Each row has a name. Each question is about the rows just above it.

[161 162 123 138 133 131 158  89 163 177 172 153 157 144 119  75 105]  k_163
[126  85  92 113 113 192  84 157 109  94 170 170 146 116 118 106  96]  k_810
[104 130 107 138 162 133 101 158 151 143 122  81 122 163  74 113 102]  k_837
[126 112 142  75 167 123 102 176  81 137 130 184 180 174 129 171  87]  k_608
[105 136 161  88  99 137 154 107 131  96 118 166 153 123 133 144 147]  k_167
[ 89 156 186 137 170 150 117 177 149 174 177  91  85  88 129 125 154]  k_300
[ 87  83 203 177 109 151 169 144 122 137 171 136 104  80 138 149 156]  k_483
[104 130 107 138 162 133 101 158 151 143 122  81  85 163  74 113 102]  k_991
[ 84 125 183 158 138 160 147 151 157 134 161 134 120  90 124 146 166]  k_631
[136 161  88 105 159 124  92 135 148 129 105  98 136 163  98 111 107]  k_528
What are the next 3 entries after [105  98 136 163]? -> [ 98 111 107]
What are the next 3 entries after [136 161  88 105]? -> [159 124  92]
Give the next 3 entries after [ 88 105 159 124  92 135 148 129 105  98]. -> [136 163  98]
The next 3 entries after [109 151 169 144]: -> [122 137 171]

[150 155 131 146  72 101 140 200 145 153 174 101]  k_837
[124 171 142 167  91 128  86  83 124 177 133 113]  k_300
[152 110  83  91  98  87  87 157 137  95 120 125]  k_167
[169 152 111 201 101 193 165 134 131 183 145 117]  k_738
[ 78  86  59 129 139 185  77 136  98  57 137 180]  k_631
[147 167 142 171  86 128  91 106 166 141 163 130]  k_87
What are the next 3 entries after [152 111]? -> [201 101 193]
The next 3 entries after [ 86 128  91]: -> [106 166 141]
Give the next 3 entries after [167 142 171  86 128  91]. -> [106 166 141]
Give the next 3 entries after [129 139]. -> [185  77 136]
The next 3 entries after [171 142]: -> [167  91 128]
The next 3 entries after [124 171 142]: -> [167  91 128]

[138 112 107 154] = k_608
[184 103 121 150] = k_87
[184 103 121 154] = k_810
Whose row is [184 103 121 154]? -> k_810

[164 119  79 162] = k_528
[ 68  81 135 118] = k_87
[105 131 122 122] = k_300
[ 77 142 110 144] = k_991
The row with [ 77 142 110 144] is -> k_991
The row with [105 131 122 122] is -> k_300

[116  99 135  67] -> k_87
[ 65  99 135  67] -> k_528
[156 136 146 112] -> k_810
[119 185  98 122] -> k_738
[ 78  62 118 118] -> k_300
The row with [119 185  98 122] is -> k_738
The row with [156 136 146 112] is -> k_810
Which row holds [ 65  99 135  67]? -> k_528
Which row holds [ 78  62 118 118]? -> k_300

[150 146 146 112 125 118 114 135 132 120  61] = k_163
[ 91 136 127 130 130 139 129 127 142 100 139] = k_738
[131 149 106 120 130 149 130 120 130 148 173] = k_87
[117 122 106 113 117 124 106 113 123 119  96] = k_631
[126 178 125 110 118 130 122 140 123 111  75] = k_167
[142 101 142 120 117 124 106 113 123 119  64] = k_483
[138 115 132 119 128 151 140 140 120 135 126] = k_837
Give the next 3 entries after [130 139]. -> [129 127 142]
Where do [142 101 142 120 117 124 106 113 123 119  64] appear? -> k_483
What are the next 3 entries after [ 91 136 127]? -> [130 130 139]
The next 3 entries after [106 120 130 149 130 120]: -> [130 148 173]
Whose row is [117 122 106 113 117 124 106 113 123 119  96]? -> k_631
The next 3 entries after [125 118 114 135]: -> [132 120  61]
Give the next 3 entries after [142 120 117 124 106 113]. -> [123 119  64]

[123 175  97 103 134]  k_608
[140 108 106 126 141]  k_991
[121 147 138 107 109]  k_483
[100 140 152 115 128]  k_528
[128 140 126 131 165]  k_300
[ 64 135 100 117 126]  k_163
[140 145 114 128 178]  k_738
[123 175  97 103 134] is in which row? -> k_608
Whose row is [121 147 138 107 109]? -> k_483

[ 80 139  55 121 158  53 132 108 176 131] = k_608
[139  80 158  55 121  53 139 134 109  80] = k_810
[ 54 121  53  55 121  53 139 142 160 161] = k_528
Give the next 3 entries after [121  53  55 121  53]. -> [139 142 160]
The next 3 entries after [158  55]: -> [121  53 139]
Give the next 3 entries after [121 158  53]. -> [132 108 176]
What are the next 3 entries after [139  80 158  55 121]? -> [ 53 139 134]
Give the next 3 entries after [158  55 121  53 139]. -> [134 109  80]
Give the next 3 entries after [158  55 121  53]. -> [139 134 109]

[134 129 124 125 135 118  84 159 132 139 132 166 166 154 102 144 141 113
 123 129 184 121 130]  k_608
[131 129 121 126 131 121  89 161 135 144 132 160 168 139 109 134 138 119
 117 127 181 107 124]  k_631
[121 123 135 124 127 131 160 107 114 107 120 114  95 143 126 140 120 128
 147 127  91 184 136]  k_738
[123 127 134 131 124 133 159 108 123 119 124 103 103 114 144 123 119 137
 133 131  86 143 128]  k_991
[119 125 133 124 128 132 164 110 116 112 123 107 102 128 138 132 118 127
 142 128  84 175 130]  k_300
[125 119 124 129 130 125  98 154 141 145 134 147 163 122 126 121 137 124
 115 130 165  90 121]  k_163
[136 130 125 127 132 120  85 154 134 136 131 164 159 158  98 144 140 117
 126 127 182 124 131]  k_167
The next 3 entries after [128 132 164 110 116 112 123 107 102 128 138]: -> [132 118 127]
Give the next 3 entries after [128 132 164 110 116]. -> [112 123 107]
What are the next 3 entries after [116 112 123 107 102 128 138]? -> [132 118 127]
Give the next 3 entries after [119 125]. -> [133 124 128]

[191 138  77 142]  k_810
[194 108  91 122]  k_738
[111 138  77 143]  k_837
[191 138  77 143]  k_87
Whose row is [191 138  77 143]? -> k_87
[191 138  77 142] is in which row? -> k_810
The row with [111 138  77 143] is -> k_837

[136  96 132 204 112] = k_738
[136  96 134 143 126] = k_991
[149  96 134 143 126] = k_87
Whose row is [149  96 134 143 126]? -> k_87
Whose row is [136  96 134 143 126]? -> k_991
Which row holds [136  96 132 204 112]? -> k_738

[127 161 142 111 146 107 133 100 132  97 131  91 140 132 142 128 137 129
 111 160 135 118 140 128 117 141 126  99 147  98 119 122 135 121 148  94
 127 135]  k_991
[110 121 104 137 161 100 113 141 122 127 143 136 131 112 118 114  99 158
 160 139 109 130 151 119 125 110 126 145 165 134 189 144 119 162 123 130
 156 123]  k_483
[130 161 142 145 104 164 106 139 123 159 115 168 113 117 110 121 104 137
 161 100 113 141 124 127 143  95 124 171 123 161 170 136 119 149 104 167
 151 117]  k_87
Give the next 3 entries after [131 112 118 114  99 158 160 139 109 130]. -> [151 119 125]
What are the next 3 entries after [117 110 121]? -> [104 137 161]
Give the next 3 entries after [134 189 144]. -> [119 162 123]
Give the next 3 entries after [110 121 104 137 161 100 113 141 124 127 143]. -> [ 95 124 171]
Which row holds [127 161 142 111 146 107 133 100 132  97 131  91 140 132 142 128 137 129
 111 160 135 118 140 128 117 141 126  99 147  98 119 122 135 121 148  94
 127 135]? -> k_991
The next 3 entries after [135 118 140 128 117 141 126  99 147]: -> [ 98 119 122]
The next 3 entries after [131  91 140 132 142 128 137]: -> [129 111 160]

[120 109 136 125 123 132 131 124 120 127  98 136 123 127 111 125 128 129
  74 144 132 135 128 111 129 129 130 125 134 128 131 156 127 111 112 128
 129 106 143 124 114 105 138 138 126 119 121 129 121 122 121 125 137 126
 139 166 130 115] = k_837
[129 153 135 132 147 122 132 121 135 137 133 151 125 135 100 129 128 119
 135 138 126 133 103 131 125 121 114 129 131 134 132 130 128 117 122 122
 129 119 133 128 117 133 129 130 110 145 126 132 133 129 142 130 144 134
 109 119 133 134] = k_167
[139 107 131 132 134 138 125 134 117 136 113 126 126 128 149 133 136 133
 102 120 135 118 119 122 128 125 123 130 120 117 132  93 137  86 122 139
 126 116 138 136 117 129 118 119 122 124 130 133 105 129 151 126 111 126
 115  98 128 129] = k_528
[135 141 145 135 137 131 134 134 126 128 110 136 124 112  97 136 133 138
 117 112 132 112 122 133 126 135 127 135 128 134 122 143 131 175 112 118
 128 132 135 110 124 120 122 139 138 123 135 124 132 170 144 125 131 129
 134  95 114 129] = k_163
[118 132 133 128 155 111 132 132 111 135 124 128 132 121 143 137 134 106
 134 138 134 116 131 133 125 123 107 129 122 135 129 150 127 101 120 132
 135 153 129 153 135 116 113 142 130 114 124 133 122 126 149 130 148 131
 114 122 129 117] = k_631
[135 141 145 135 137 131 134 134 126 128 110 136 124 112  97 136 133 138
 117 112 132 112 122 133 126 135 127 135 128 134 122 143 131 175 112 118
 128 132 135 110 124 120 122 139 138 123 135 124 132 170 144 125 131 129
 140 146 148 157] = k_991
[129 138 136 128 136 114 123 125 128 122 114 130 135 135 101 125 137 137
  95 125 129 126 148 123 128 127 125 133 127 131 128 171 134  80 141 137
 135 138 121 138 138 135 124 125 113 137 138 125 126 141 120 130 149 142
 127 108 107 124] = k_608
[133 110 145 126 131 113 129 128 130 129 143 117 135 110 118 125 134 116
 129 137 130 133 124 129 128 127 130 117 127 117 128 104 132  95  97 124
 120 111 119 128 128 118 137 129 119 127 121 126 127 139 135 131 116 131
 124 127 106 156] = k_738
[131 101 142 132 128 124 129 141 138 137 134 122 130 135 122 128 125 142
 122 126 129 120 121 134 130 130 121 131 129 121 141 115 131  87 136 127
 130 137 124 132 118 135 118 141 116 137 123 130 121 108 139 125 124 119
 119 135 117 124] = k_300
[164 138 108 120 142 131 128 129 124 145 146 128 122 131 142 126 132 138
  90 130 130 125 113 129 128 119 129 126 124 132 120 160 131 119 130 138
 138 140 115 128 117 129 126 115 113 122 102 125 141 112 130 133 130 130
 141 103 121 152] = k_810
[154 165 128 125 105 122 118 130 140 135 122 125 134 127 131 127 126 137
 142 138 130 114 130 130 130 126 105 121 128 122 124 111 122 199 121 109
 127 128 137 126 126 126 113 123 121 120 123 123 130 137 140 128 115 141
 137 102 148 130] = k_483
[164 138 108 120 142 131 128 129 124 145 146 128 122 131 142 126 132 138
  90 130 130 125 113 129 128 119 129 126 124 132 120 160 131 119 130 138
 138 140 115 128 117 129 126 115 113 122 102 125 141 112 130 133 130 130
 141 103 121 152] is in which row? -> k_810
What are the next 3 entries after [130 110 145 126]? -> [132 133 129]
What are the next 3 entries after [138 138 140]? -> [115 128 117]
Give the next 3 entries after [112 130 133]. -> [130 130 141]
Give the next 3 entries after [129 131 134 132 130 128]. -> [117 122 122]

[125 130 110 172 136 134 101 169 137 124 135 136 136  96 170 198 112 111
 116 142 122  95 130 144 116 151 146 116 151 159 125 144 119 103 145 133
 128 130 104 168 126 107 145 134 121 132 130 107 135 114 131 143  98 145
 133 151 183] -> k_167
[189 168 107 137 102 139 149 125 126 130 111 120 136 118 106 167 156 141
 152 161 129 115  95 122 146 158 100 118 131 124 138 108 115 106 126 124
 165 115 172 145 119 110 152 106 141 152 135 124 146 128 124 116 148 134
 152 153  83] -> k_300
[119 112  85 177 126 128 132 126 100 106 149 142 146 109 106 131 151 137
 112 134  97 121 109  82 136 138 133 145 116 138 104 114 129 108 107 125
 130 110 172 136 134  99 169 137 140 180 109 113 122 145 103 117 100  99
 108 145 121] -> k_837
[ 94 164 118 121 153 136 151 118 115 130 167 129 153  88 122  95 107 145
 154 141 154 117 172  99 117 138 154 126 100 117 171 130 121 111 109 125
 139 119 109 153 164 113 136 154 146  98 123 122 145 113 140 140  98 108
 148 108 163] -> k_483
[130 132 169 100 109 138 112 147 126 176 137 120 113 104 184 132 111  94
 145 128 126 104 112 110 127 151 109  89 145 115 118 143 121 111 123 162
 136 149  84 107  91 134 134 130 115 124 142 127 141 150 152  97 154 144
 117 131 167] -> k_991
[ 96 102 153 144 119 133 136 128 129  95 167 155 148 135 127  88 145 121
 146 172 117 130 113 118 143 111 155 125  79 101 115 140  86 122 115 149
  98 111 168 119 129 133 125 176 132 152  94 129 102 136 119 126 122 125
 101 106 137] -> k_163
Give the next 3 entries after [141 152 135 124]. -> [146 128 124]
Give the next 3 entries after [122 145 113]. -> [140 140  98]
The next 3 entries after [125 130 110 172 136 134  99 169 137]: -> [140 180 109]
What are the next 3 entries after [169 100 109 138]? -> [112 147 126]
Give the next 3 entries after [115 140  86 122 115 149  98 111 168 119]. -> [129 133 125]

[106  75 154 135 127] = k_738
[176 121  91 119 154] = k_163
[138  90 124 152 154] = k_810
[151 130 159 115 140] = k_483
[ 91 169 136 122  95] = k_300
[158  94 147 142  93] = k_528
[134 155 151 165  91] = k_837
[111 161  94 124 170] = k_631
[128 136 172 149 150] = k_87
[189 156 112 143  99] = k_167
The row with [151 130 159 115 140] is -> k_483
[189 156 112 143  99] is in which row? -> k_167
Whose row is [138  90 124 152 154]? -> k_810
[ 91 169 136 122  95] is in which row? -> k_300

[117 134 131 127  99 160 121 162 134 133 114 110 113 115 104 118]  k_991
[146 123 148 142 152 142 146 147 146 126 128 136 114 125 133 121]  k_608
[114 104 163 142 123 134 147 135 132 125 113 151 151 146 133 159]  k_483
[146 142 150 126 123 116 133 125 158 127 118 103 122 113 169 105]  k_167
[136 104 163 142 123 134 147 135 132 125 113 151 151 146 133 159]  k_87
[132 127 129 113 115 112 129 126 145 150 145 149 123 152 141 131]  k_300
[116 111 150 126 113 115 129 150 112 145 107 140 121 145 174 131]  k_163
[106 153 134 126 110 132 114 164 105 120 110 103 134 125 125 129]  k_837
[100 136 113 103 133 112 117 136 126 108 116 112 103 150 162 169]  k_631
[116 111 150 126 113 115 129 150 112 145 107 140 121 145 174 131] is in which row? -> k_163
What are the next 3 entries after [106 153 134 126 110 132 114 164]? -> [105 120 110]
What are the next 3 entries after [126 123 116 133 125 158]? -> [127 118 103]
What are the next 3 entries after [126 113 115 129 150 112 145]? -> [107 140 121]

[115 174 138 161  82 151 143 116  99 118 149 143  98 133 148 115  84 131
 138 141 135 140 127 108 113 118 123 116 123 111 150  57 108 200 168 134
 164 132 122 133  98 128 101 115 132 160 142 150 129 160 130 101 121 151
 128 125 127 120 106 154 119] = k_631
[167 124 124  95 114 145 127 125 103 139 136 126 106 127 148 116  80 135
 129 140 122 126 121 130 121 113 124  95 110 127 153  57 113 174 163 123
 147 131 120 119 121 101  97 114 142 149 131 155 141 144 118  87 127 144
 135 131 124 119 111 161 122] = k_167
[140 147 137 147 104 140 130 126 107 139 132 130 106 128 148 110  88 141
 130 140 122 136 115 135 123 113 128  97 117 118 150  57 107 190 160 122
 150 133 111 140 136 125 101 115 144 148 130 154 129 143 126  89 122 148
 123 128 125 121 110 152 122] = k_163
[119 171 129 157  89 146 144 122  95 125 147 141  96 141 148 113  87 130
 133 139 133 143 128 116 113 122 131 112 123 122 150  57 109 197 161 138
 154 133 136 140 111 125 101 101 133 155 136 157 125 154 119  96 114 150
 116 130 132 115 111 142 115] = k_608
[139 146 129 140 109 135 129 127  94 151 124 128 106 132 148 115  78 138
 126 143 121 127 131 138 119 107 127  88 112 129 152  57 113 190 155 126
 140 135 127 121 129  94  97 113 142 153 136 162 135 142 114  76 119 147
 129 125 123 121 113 166 125] = k_991
[126 156 129 142  82 158 142 111  92 130 156 130 105 137 148 113  80 137
 126 124 128 139 117 124 118 116 121  92  99 137 144  57 117 182 170 123
 161 124 123 132 115 114  90 101 129 138 129 150 147 161 119 104 131 143
 122 121 131 105 104 158 108] = k_738
[123 165 129 153  78 153 142 108  86 127 154 130 111 143 148 119  72 130
 128 122 128 133 122 119 117 121 122 101 100 134 145  57 112 185 171 124
 167 124 123  95 114 129  95  98 125 140 138 153 141 165 120 108 125 142
 130 120 128 107 102 154 113] = k_528
The next 3 entries after [148 115  84 131 138 141]: -> [135 140 127]
What are the next 3 entries after [136 140 111 125 101]? -> [101 133 155]
What are the next 3 entries after [167 124 123  95 114]? -> [129  95  98]
What are the next 3 entries after [154 130 111 143 148]? -> [119  72 130]
Give the next 3 entries after [132 130]. -> [106 128 148]
What are the next 3 entries after [142 149]? -> [131 155 141]
What are the next 3 entries after [ 95 114 129  95  98 125 140 138 153]? -> [141 165 120]

[124 132 132 129 133 124 108 142 137  97 165 129 134 171 143 108 124 105
 149  77] = k_810
[124 116 170  91 106 124 108 142 137  97 165 129 134 141 119 105 157  54
  78  85] = k_483
[124 116 170  91 106 124 108 142 137 132 165 129 134 141 119 105 157  54
  78  85] = k_608
[137  97 163 129 134 141 119 142 158 126 154 129 158 111 107 129 140  92
 118 145] = k_300
The next 3 entries after [ 97 163 129 134]: -> [141 119 142]
The next 3 entries after [137  97 165 129 134 141 119]: -> [105 157  54]

